Each row below is a small network's average activation on inputs in which a field has the value named, seen along a few directions.
Related values have similar rows: they may be neighbours, one step apart, or belong to one group.
Random noise pushes rows far along 15 fixed directions. That doesn't count. These rows show it; they differ only by the noise:
[-167  148    6  -96  -51   58 -250  225 -175  -13  -53  -62   28  127
  429   97 -196 -130  215  -68 -286 -151   95 -241  196  251  -82 -162]
[-263   -7 -179 -436  117 -201 -255  -40  -21  101   75  133   25   61
  715  255 -266   97   -1   11  302 -252 -195 -213  357  374   73 -392]
[ 101  -96   -2 -357 -371 -156  -55 -164   62  -18   51 -240  -45   76
    5  -90  -70 -143 -205  120   51 -150  -67  -52  123  413   35   21]
[-522  145  129 -494  547    9  264   22 -140  477  275   46 -152 -132
 -382  -71 -309  -51  224  -96  480 -263  -43   50  380 -368 -144 -188]
[ 228 -354  330  492 -150  -15  135 -242 -144   -9 -319 -451   40   -7
 -134 -147 -170   28 -179  188  138 -123   82  632 -241 -278  -90  188]
[ 125   24  -41  181 -284 -727  273 -204  115   84  118  -90   61  -66
 -158  -76  155  226 -183  160  228   89  165 -279  154 -297   21  273]
[-232  248   -3  333  206  306 -192    2   20 -332 -246  -87  -37 -216
  475  331   59   86    3   60  143  288  192  175  -18 -270  258   68]
[ -47 -221  -52 -203 -133  164 -322 -214   92 -346   27  165  529   63
  364  267  -26 -105  -65 -157  206  475 -393   73 -343  391  262   60]
[-142  214   18  174  456 -302  278  -24 -125  -13  113  -19 -200  -62
 -215    1  107  172  -36   35  225 -247  -17  156  173 -122 -144 -115]
[-196  278   97  351  130 -152  127 -605 -114 -513  197 -204 -174 -110
   16   85  309  245  -53  -81  329 -204  151  206  105   50  -88 -163]
[ 264 -124 -340  203  212  199  169 -202  159   60 -169  438 -131 -158
  241  -61  -17  187  117 -211  218  -77  -85  233  -31 -420 -386  -53]
[  99    0   42   96  -99  244   97   82 -140 -109  221   21 -149  139
 -472  -97   54  -70  291 -175 -238 -127   37 -263    4  112 -103 -137]
[   7   52 -127    0  342   83   49  -15   36  181  139  166  139 -350
  241 -138  -53  196   56 -220  106   22 -211 -123  -89 -335 -377   38]
[ 345 -368 -190  332  -39 -195  363  299  -52  101 -451  279  -33  191
   82   31 -179   19 -144  -56   20  -85  -51  360 -137 -174 -224   78]
[ 395  213 -140 -407 -548  298   68  109  305  -87 -417  438  -71 -373
   65 -236  -66 -247 -117   82 -253 -206  286 -298  103  355 -191  333]
[ -74 -182  250  -20  -12  261  -42 -151 -105   94  -83  -54   73 -188
  -31  -95   58  139   40  151   63   23  -28  272 -247  -71  -35   52]
[-331  235   -2  313  309  320  131  528 -110 -143 -114  -95 -181 -300
  285  396 -295  107  -75 -126  265  107  242 -286  155 -463  307  -46]


Values of Rodi:
e10: [-172    9 -165 -108 -331 -603 -328 -238  -36 -186  219 -169  137  515
  329  371  180  -72  -56   90  -37  241  -52 -151  180  424  354 -165]
e3: [ 200   71 -434 -234 -370  -92 -155 -685  456   75  532 -282 -397   88
 -226  -61  193  -40   41  -24  239  188   82 -417  405 -311  151  -36]
e13: [ 155  -51 -125   99   84  -56 -245  -34  111  -34  -56   59 -118  268
  -48  282 -247  -91   36  202  152 -140  -70    5  234  129  449 -294]
e2: [-367  698  161 -335  442 -175   68  234   41  207 -201  239  106 -417
  -56 -175  260  -71 -134  189 -223  -18  272  123   13  -48 -207  309]
e12: [ 184 -532  -28 -148 -662  591  326   15   41 -168   10 -190 -453    9
  -88  -66   48   48 -298 -207   -3  -77  106  -11 -224  140   92  -98]
e4: [ 181   37 -216    8  -55  396 -309 -234  314   -7  143  -76   68 -197
  408  -92  -93  -58    0 -290   50  173  -65 -198  -48 -258  -65   53]
e11: [  39 -236   39 -168 -252  539   61  279  106 -205  -85  174  214  -89
   32  134 -392 -197 -133 -305   92  123  -41 -274 -152  188  260    8]
e9: [-144 -236  347  135  -61 -166  274 -136 -292   78   -7  -80  161  123
 -147 -184 -164    3  -17 -205   78 -275  104  309 -105  -29 -228  -76]
e1: [-451  283  -93   53  -32   -4   -4  -10  -62 -150  132   30  -67  196
  188  372 -123 -104  167 -341  148  170  367 -273  274 -245  226 -181]
e5: [ 415  147 -445   32  177  463 -369 -255  509  140   -3  147 -491 -326
  423 -172   93  249   90  145   68 -214   28 -229  308 -267   28 -229]
e8: [ 205  -51  237  147  -68  -55  -88 -364  192   62   95 -138  449 -298
 -449 -248  142   33   23  227  115  433 -105   51 -293 -415  100  501]
e7: [ 343 -306 -169  201   -7  119  283  439   -3   36 -138 -252 -336  101
 -198  -76   -8  -41 -324  -32 -288   43 -158  246 -263 -159 -138  113]
e6: [-431  304  -71 -418  -34   54   55 -592  176 -201  291  314   19  -85
  -17  -32  423   38  226 -344  214  180  157  -45  114    1  -99  -48]
The values of Rodi form a line.
- Name the neighbours of e4, in listed order. => e2, e5
- Name the neighbours of e3, in listed order. => e10, e13
- Name the neighbours of e11, in listed order. => e12, e6

Values of Gedez:
k7: [ -65  -44 -149 -115 -210 -183   93   17   82  100   31  223  -32   28
  -59  156  141   84    3   81  117  267   69 -215   68 -140  170  104]
k4: [  44  -46 -508   -4   83  292   10  560  218   34 -381  505 -327  238
  451  277   32  -60  174 -122 -235  245  121  -15  130 -208  101  -79]
k2: [ 446 -560 -225  355 -298  -50  -93  194   29  152 -563  584  289  239
  584   69  -91  188  173   77 -128  158  -65  112 -247 -120  -66   48]
k3: [ 222 -363   33  -17 -273 -170  -38  161  -11  109  -81 -381  -42  179
 -109  -41   76   31 -261  377 -104  155 -186  159 -163  175  216  137]
k8: [  48   69   71  177  467 -333  211  673 -206  370 -121   27  -74 -141
 -170 -139  181  274 -110  386 -356 -114 -150    3  -99  -65 -168  103]
k12: [-447  312  354 -562  384  286 -207  393  -66  212  107  298   21 -497
 -346  157   79  172  125  541  112   -6  -47 -435  103  283  555  -78]
k6: [   1 -156  118  520   56  147   44  154 -101 -160 -163    2   24  -93
   32  353 -225  227   -4  162  319   67  113  -77   -2 -286  441  -52]
k13: [-249  132   23 -138  -35 -292 -129  235 -150  -37  388   67  285  518
 -233   79  149 -261  340 -277 -409  267  -57 -403   33  318   80  -97]
k5: [ -88 -111  181 -324 -399  104 -151  187 -139  250 -456  -61 -193   53
  264  -23  -98  -62  -50  389 -319 -278  322  197   37  285   20  -52]
k9: [-145  -19  -51   67 -201  -26 -492 -917   29 -156  395 -492  304  436
  346  -43  -28 -260  379 -425   13  278  -55  214   14 -196 -185  -81]
k1: [-188  -87 -203 -661  339  318 -347 -182  212  268  217   62  -88 -154
  367   -7   74   77  -86   14  230   78 -452  153  -40  196   55 -259]
k11: [ -79 -204  249  224 -178 -574   -2   88 -140  458  269 -331  421  142
   54  -72 -522   42  131 -146  106  -22   97 -555  181 -476   48   19]
k10: [ 347  299  350  183  579  146 -547 -296   97 -282  -68 -190  514 -183
 -149 -159 -412 -340    1  185  -18 -355 -384  332 -116  470  -29   30]
The values of Gedez form a line.
- Name the neighbours of k9, in listed order. => k1, k10
- Name the neighbours of k12, in listed order. => k7, k6
- Name the neighbours of k3, in listed order. => k2, k8
- Name the neighbours of k4, in listed order. => k13
